These are the activations of a small network on made-up records, seen along a few directions, one row for each record.
After each row come some of the record's fields: VIFIL, VUN, LEMOZ, FIPU, ZEM, NEGES.
A field that a record lacks is left out.
The largest differences between rows may come from other fields.
In the rows, zero is written as 500.
Random noise pushes rows far along 2 fixed directions. That doesn't count. These rows show it; they differ only by the noise:
[463 575 488 535 516 517 429 467 522 371 464 478 493 503 415 615 549 467
 554 581 514 561 608 484]
[484 504 471 484 524 584 455 440 531 423 466 484 563 522 447 470 482 480
 539 621 535 614 644 570]
[460 576 412 437 527 520 450 454 533 424 363 545 408 543 599 693 609 555
 802 693 535 587 635 291]
[476 539 543 592 510 549 424 464 517 352 551 424 600 478 275 475 464 400
 336 506 506 567 604 690]

[530 517 419 504 490 571 448 494 494 554 466 620 484 606 506 459 547 568
 547 640 539 585 435 366] -> VIFIL=migo, VUN=dagat, LEMOZ=tesi, FIPU=kupif, ZEM=sekiv, NEGES=sokek
[526 316 535 569 611 528 518 379 394 590 563 420 668 524 408 115 180 441
 199 284 615 516 597 918] -> VIFIL=migo, VUN=dagat, LEMOZ=tal, FIPU=kupif, ZEM=sidip, NEGES=legi
[452 689 511 621 608 367 325 469 490 481 392 453 329 646 548 888 699 440
 551 374 647 469 340 245] -> VIFIL=migo, VUN=dagat, LEMOZ=tesi, FIPU=gobuk, ZEM=sekiv, NEGES=sokek
[492 392 438 393 566 407 514 394 471 663 472 537 436 450 612 462 404 586
 530 344 657 454 584 509] -> VIFIL=zozok, VUN=dagat, LEMOZ=tesi, FIPU=kupif, ZEM=sidip, NEGES=nin
[498 361 529 270 489 389 675 463 517 566 344 553 373 470 696 449 437 536
 787 556 556 480 791 565] -> VIFIL=migo, VUN=gon, LEMOZ=tal, FIPU=gobuk, ZEM=sekiv, NEGES=sokek
[469 754 476 599 566 476 390 556 517 387 469 547 430 540 402 846 750 516
 644 590 476 516 474 247] -> VIFIL=migo, VUN=dagat, LEMOZ=tesi, FIPU=kupif, ZEM=sekiv, NEGES=sokek
[514 458 416 469 540 453 566 474 513 620 381 639 438 487 649 448 440 521
 618 554 527 540 510 335] -> VIFIL=migo, VUN=dagat, LEMOZ=tal, FIPU=kupif, ZEM=sidip, NEGES=nin
[487 548 465 568 583 497 419 467 432 555 520 485 497 604 441 560 554 520
 501 512 582 525 498 468] -> VIFIL=migo, VUN=dagat, LEMOZ=tesi, FIPU=kupif, ZEM=sekiv, NEGES=sokek
[464 444 585 477 507 471 566 443 564 577 635 372 698 472 397 329 358 407
 281 495 499 550 670 798] -> VIFIL=zozok, VUN=fufid, LEMOZ=tal, FIPU=gobuk, ZEM=sekiv, NEGES=sokek
[380 387 603 494 536 267 495 441 464 515 505 468 438 397 442 635 429 375
 367 224 611 352 595 638] -> VIFIL=zozok, VUN=nuleb, LEMOZ=tesi, FIPU=gobuk, ZEM=sidip, NEGES=nin
[538 454 593 367 512 480 495 489 488 563 565 409 590 492 443 356 459 444
 345 429 492 515 621 733] -> VIFIL=zozok, VUN=gon, LEMOZ=tesi, FIPU=gobuk, ZEM=sekiv, NEGES=sokek
[499 642 479 587 564 494 313 536 485 571 433 483 487 686 579 624 569 463
 543 444 587 555 334 394] -> VIFIL=migo, VUN=dagat, LEMOZ=tesi, FIPU=gobuk, ZEM=sekiv, NEGES=sokek
[387 627 511 495 647 752 352 415 578 507 551 383 710 617 466 462 628 425
 289 638 613 666 532 724] -> VIFIL=migo, VUN=fufid, LEMOZ=tesi, FIPU=kupif, ZEM=sekiv, NEGES=sokek
[565 365 443 365 306 636 633 730 484 518 622 609 593 447 403 169 367 635
 580 615 331 544 476 517] -> VIFIL=zozok, VUN=gon, LEMOZ=vikaz, FIPU=kupif
[563 346 474 331 410 568 644 436 479 575 569 572 575 431 595 164 263 658
 567 577 466 582 590 641] -> VIFIL=zozok, VUN=dagat, LEMOZ=tal, FIPU=kupif, ZEM=sidip, NEGES=legi
[429 399 484 315 551 634 591 387 596 423 534 478 606 523 614 371 517 454
 573 762 547 588 717 726] -> VIFIL=zozok, VUN=nuleb, LEMOZ=tal, FIPU=kupif, ZEM=sekiv, NEGES=sokek
[462 634 515 575 530 506 359 533 488 404 470 501 478 560 441 547 500 456
 389 438 530 510 384 450] -> VIFIL=migo, VUN=dagat, LEMOZ=tesi, FIPU=kupif, ZEM=sidip, NEGES=legi
[476 480 517 559 534 520 509 484 570 424 613 409 561 460 405 497 534 512
 279 405 508 451 602 738] -> VIFIL=zozok, VUN=dagat, LEMOZ=tal, FIPU=kupif
[451 444 425 415 600 550 380 419 530 678 432 467 533 540 670 416 415 505
 538 529 671 588 486 550] -> VIFIL=migo, VUN=fufid, LEMOZ=tesi, FIPU=kupif, ZEM=sidip, NEGES=nin
[409 509 445 411 539 617 458 489 579 433 618 506 600 578 522 573 614 480
 582 727 529 601 513 534] -> VIFIL=zozok, VUN=nuleb, LEMOZ=tesi, FIPU=kupif, ZEM=sekiv, NEGES=sokek
[424 661 677 636 427 440 436 627 499 197 680 400 547 425  43 772 670 367
 292 386 390 372 458 516] -> VIFIL=zozok, VUN=nuleb, LEMOZ=vikaz, FIPU=gobuk, ZEM=sekiv, NEGES=sokek
[459 574 521 690 466 589 470 555 477 380 578 474 557 479 248 446 517 482
 290 408 388 500 308 519] -> VIFIL=migo, VUN=dagat, LEMOZ=tal, FIPU=kupif
[561 386 561 454 517 343 537 474 480 679 309 685 353 443 746 482 453 569
 719 448 559 435 506 353] -> VIFIL=migo, VUN=dagat, LEMOZ=tesi, FIPU=gobuk, ZEM=sidip, NEGES=nin
[574 447 451 421 565 573 555 493 542 494 592 484 562 492 592 411 452 446
 508 496 551 587 597 616] -> VIFIL=zozok, VUN=gon, LEMOZ=tal, FIPU=kupif, ZEM=sidip, NEGES=legi
[514 477 615 462 594 206 485 484 401 525 392 496 326 349 539 687 535 480
 621 252 543 357 535 423] -> VIFIL=migo, VUN=gon, LEMOZ=tesi, FIPU=gobuk, ZEM=sidip, NEGES=nin
[463 523 435 352 438 467 518 571 490 468 460 593 324 427 697 610 511 514
 796 545 468 477 571 189] -> VIFIL=zozok, VUN=nuleb, LEMOZ=tal, FIPU=kupif, ZEM=sidip, NEGES=legi
[464 476 456 425 583 644 556 326 550 458 561 429 638 521 483 458 402 510
 367 558 545 644 578 732] -> VIFIL=zozok, VUN=dagat, LEMOZ=tal, FIPU=kupif, ZEM=sidip, NEGES=legi
[494 616 577 661 558 380 328 501 452 447 419 454 480 550 372 688 622 433
 327 347 519 388 320 477] -> VIFIL=migo, VUN=dagat, LEMOZ=tesi, FIPU=gobuk, ZEM=sekiv, NEGES=sokek
[390 494 571 463 704 499 501 289 561 501 497 284 569 496 445 679 533 427
 415 492 634 594 691 706] -> VIFIL=migo, VUN=fufid, LEMOZ=tal, FIPU=gobuk, ZEM=sidip, NEGES=legi
[608 421 493 547 445 594 522 501 474 567 476 568 581 490 429 258 413 480
 442 503 512 518 556 601] -> VIFIL=migo, VUN=dagat, LEMOZ=tal, FIPU=kupif, ZEM=sekiv, NEGES=sokek
[506 512 416 574 546 499 423 404 418 554 450 548 428 597 592 578 510 545
 593 431 546 539 344 282] -> VIFIL=migo, VUN=dagat, LEMOZ=tal, FIPU=kupif, ZEM=sidip, NEGES=legi
[469 428 402 388 432 535 580 558 503 561 325 613 404 556 678 467 515 682
 832 634 472 581 496 205] -> VIFIL=migo, VUN=dagat, LEMOZ=tal, FIPU=gobuk
[540 306 452 334 356 491 602 567 498 589 558 703 498 475 612 260 336 585
 740 671 428 446 518 407] -> VIFIL=zozok, VUN=nuleb, LEMOZ=tesi, FIPU=kupif, ZEM=sekiv, NEGES=sokek
[613 498 498 558 502 507 448 467 418 586 416 566 479 470 581 331 456 475
 440 426 482 495 321 419] -> VIFIL=migo, VUN=dagat, LEMOZ=tal, FIPU=kupif, ZEM=sidip, NEGES=nin
[494 632 463 501 580 698 333 467 508 526 526 433 561 707 572 507 615 485
 506 720 538 669 443 549] -> VIFIL=migo, VUN=dagat, LEMOZ=tesi, FIPU=kupif, ZEM=sekiv, NEGES=sokek
[592 364 409 372 482 662 530 505 389 776 503 666 570 554 724 227 363 579
 657 482 495 535 394 354] -> VIFIL=zozok, VUN=nuleb, LEMOZ=tesi, FIPU=kupif, ZEM=sidip, NEGES=legi
[566 547 509 557 426 539 388 607 446 532 531 563 525 497 439 278 430 486
 439 434 469 529 394 490] -> VIFIL=migo, VUN=dagat, LEMOZ=tesi, FIPU=kupif, ZEM=sidip, NEGES=legi
[441 524 552 326 594 609 544 353 656 511 479 435 553 584 559 540 556 486
 528 684 534 530 681 649] -> VIFIL=zozok, VUN=fufid, LEMOZ=tesi, FIPU=gobuk, ZEM=sekiv, NEGES=sokek
[507 459 526 571 508 515 507 556 497 571 512 494 557 548 554 405 478 544
 473 535 429 565 452 490] -> VIFIL=migo, VUN=dagat, LEMOZ=tal, FIPU=gobuk
[593 277 466 399 585 626 522 312 526 707 465 505 661 550 510 104 242 439
 381 439 556 571 454 855] -> VIFIL=migo, VUN=gon, LEMOZ=tesi, FIPU=kupif, ZEM=sidip, NEGES=legi
[473 298 605 398 447 608 723 403 580 570 620 402 736 339 271 101 170 418
 290 504 501 576 711 927] -> VIFIL=zozok, VUN=fufid, LEMOZ=tal, FIPU=gobuk, ZEM=sidip, NEGES=legi
[444 576 523 665 361 428 477 671 463 358 544 509 420 403 330 550 510 506
 438 436 369 454 394 425] -> VIFIL=migo, VUN=dagat, LEMOZ=tal, FIPU=kupif
[451 477 525 465 636 616 482 354 517 495 541 379 702 609 504 338 498 467
 307 718 543 659 668 843] -> VIFIL=migo, VUN=dagat, LEMOZ=tal, FIPU=kupif, ZEM=sekiv, NEGES=sokek
[580 357 414 394 261 601 655 675 553 600 506 674 511 367 585 164 338 654
 788 592 399 459 551 295] -> VIFIL=zozok, VUN=fufid, LEMOZ=tal, FIPU=kupif

Here are new rows. What are their fields?
[628 365 456 622 477 635 489 564 542 563 585 568 662 493 510 146 355 502
 397 447 459 569 420 647] -> VIFIL=migo, VUN=dagat, LEMOZ=tal, FIPU=kupif
[450 390 535 328 417 417 665 526 511 527 509 467 395 374 500 452 466 586
 577 451 419 478 634 509] -> VIFIL=zozok, VUN=gon, LEMOZ=tal, FIPU=gobuk
[492 587 423 363 541 424 450 528 474 582 445 487 412 510 615 672 630 546
 731 532 528 423 570 355] -> VIFIL=zozok, VUN=gon, LEMOZ=tesi, FIPU=kupif, ZEM=sekiv, NEGES=sokek
[545 511 450 521 399 417 528 595 504 459 545 534 425 403 490 508 489 619
 560 416 406 404 464 401] -> VIFIL=zozok, VUN=dagat, LEMOZ=tal, FIPU=kupif
[607 321 524 444 548 396 504 447 437 670 347 593 493 428 717 272 364 569
 659 384 585 502 491 404] -> VIFIL=migo, VUN=dagat, LEMOZ=tal, FIPU=gobuk, ZEM=sidip, NEGES=nin
[521 601 392 521 474 594 422 466 502 458 423 547 406 632 603 718 701 549
 712 695 580 585 427 201] -> VIFIL=migo, VUN=dagat, LEMOZ=tal, FIPU=kupif, ZEM=sekiv, NEGES=sokek
[644 363 492 536 544 465 400 443 443 795 368 617 490 580 690 303 319 474
 450 315 594 481 351 431] -> VIFIL=migo, VUN=dagat, LEMOZ=tesi, FIPU=gobuk, ZEM=sidip, NEGES=nin
[463 431 591 641 453 482 496 514 457 496 561 457 533 477 337 323 423 471
 226 307 449 496 409 631] -> VIFIL=migo, VUN=dagat, LEMOZ=tal, FIPU=gobuk
[399 488 566 405 436 447 669 523 494 342 552 543 415 366 424 606 437 528
 579 590 400 418 640 450] -> VIFIL=zozok, VUN=nuleb, LEMOZ=tal, FIPU=kupif, ZEM=sidip, NEGES=legi
[539 575 460 597 531 550 417 396 505 466 441 530 495 662 541 552 620 485
 512 575 471 459 424 433] -> VIFIL=migo, VUN=dagat, LEMOZ=tal, FIPU=kupif, ZEM=sekiv, NEGES=sokek
[530 499 541 590 609 526 433 417 564 564 435 492 602 632 495 409 440 378
 278 410 607 522 440 714] -> VIFIL=migo, VUN=dagat, LEMOZ=tesi, FIPU=gobuk, ZEM=sekiv, NEGES=sokek
[583 391 425 572 582 714 429 432 605 522 536 487 685 629 530 312 455 493
 406 624 486 634 428 628] -> VIFIL=migo, VUN=dagat, LEMOZ=tal, FIPU=kupif
[464 371 511 355 439 282 645 561 458 519 454 511 321 364 546 558 460 602
 720 356 403 382 610 376] -> VIFIL=zozok, VUN=gon, LEMOZ=tal, FIPU=gobuk
[543 355 414 351 580 535 497 344 482 722 257 561 533 592 772 324 390 537
 604 480 666 630 573 456] -> VIFIL=migo, VUN=dagat, LEMOZ=tal, FIPU=gobuk, ZEM=sidip, NEGES=nin
[542 538 378 571 438 488 494 537 474 688 382 671 403 573 740 514 538 511
 737 473 535 488 405 277] -> VIFIL=migo, VUN=dagat, LEMOZ=tal, FIPU=kupif, ZEM=sekiv, NEGES=sokek
[564 436 394 291 478 645 605 411 508 573 469 547 565 545 686 336 367 679
 658 695 536 625 542 423] -> VIFIL=zozok, VUN=dagat, LEMOZ=tal, FIPU=kupif, ZEM=sidip, NEGES=legi
[607 393 364 444 582 604 428 470 455 717 352 641 548 601 689 300 391 576
 619 513 647 590 355 344] -> VIFIL=migo, VUN=dagat, LEMOZ=tesi, FIPU=kupif, ZEM=sidip, NEGES=nin
[557 487 554 585 369 357 570 608 416 534 447 622 467 436 508 399 334 533
 613 329 432 444 372 332] -> VIFIL=migo, VUN=dagat, LEMOZ=tal, FIPU=gobuk, ZEM=sidip, NEGES=legi
[620 439 507 638 406 619 466 529 418 634 579 464 750 607 437 147 356 420
 257 397 556 628 342 700] -> VIFIL=migo, VUN=dagat, LEMOZ=tal, FIPU=gobuk, ZEM=sekiv, NEGES=sokek
[572 373 399 380 457 645 550 441 511 676 492 568 657 514 709 169 417 604
 706 561 554 515 599 500] -> VIFIL=zozok, VUN=fufid, LEMOZ=tal, FIPU=kupif, ZEM=sekiv, NEGES=sokek
[568 608 629 830 305 459 455 737 434 330 666 464 462 356 164 508 461 393
 182 292 329 369 309 557] -> VIFIL=migo, VUN=dagat, LEMOZ=tal, FIPU=kupif
[542 486 404 518 571 441 484 391 495 616 344 558 462 549 619 406 377 513
 598 410 521 469 411 439] -> VIFIL=migo, VUN=dagat, LEMOZ=tal, FIPU=kupif, ZEM=sidip, NEGES=legi
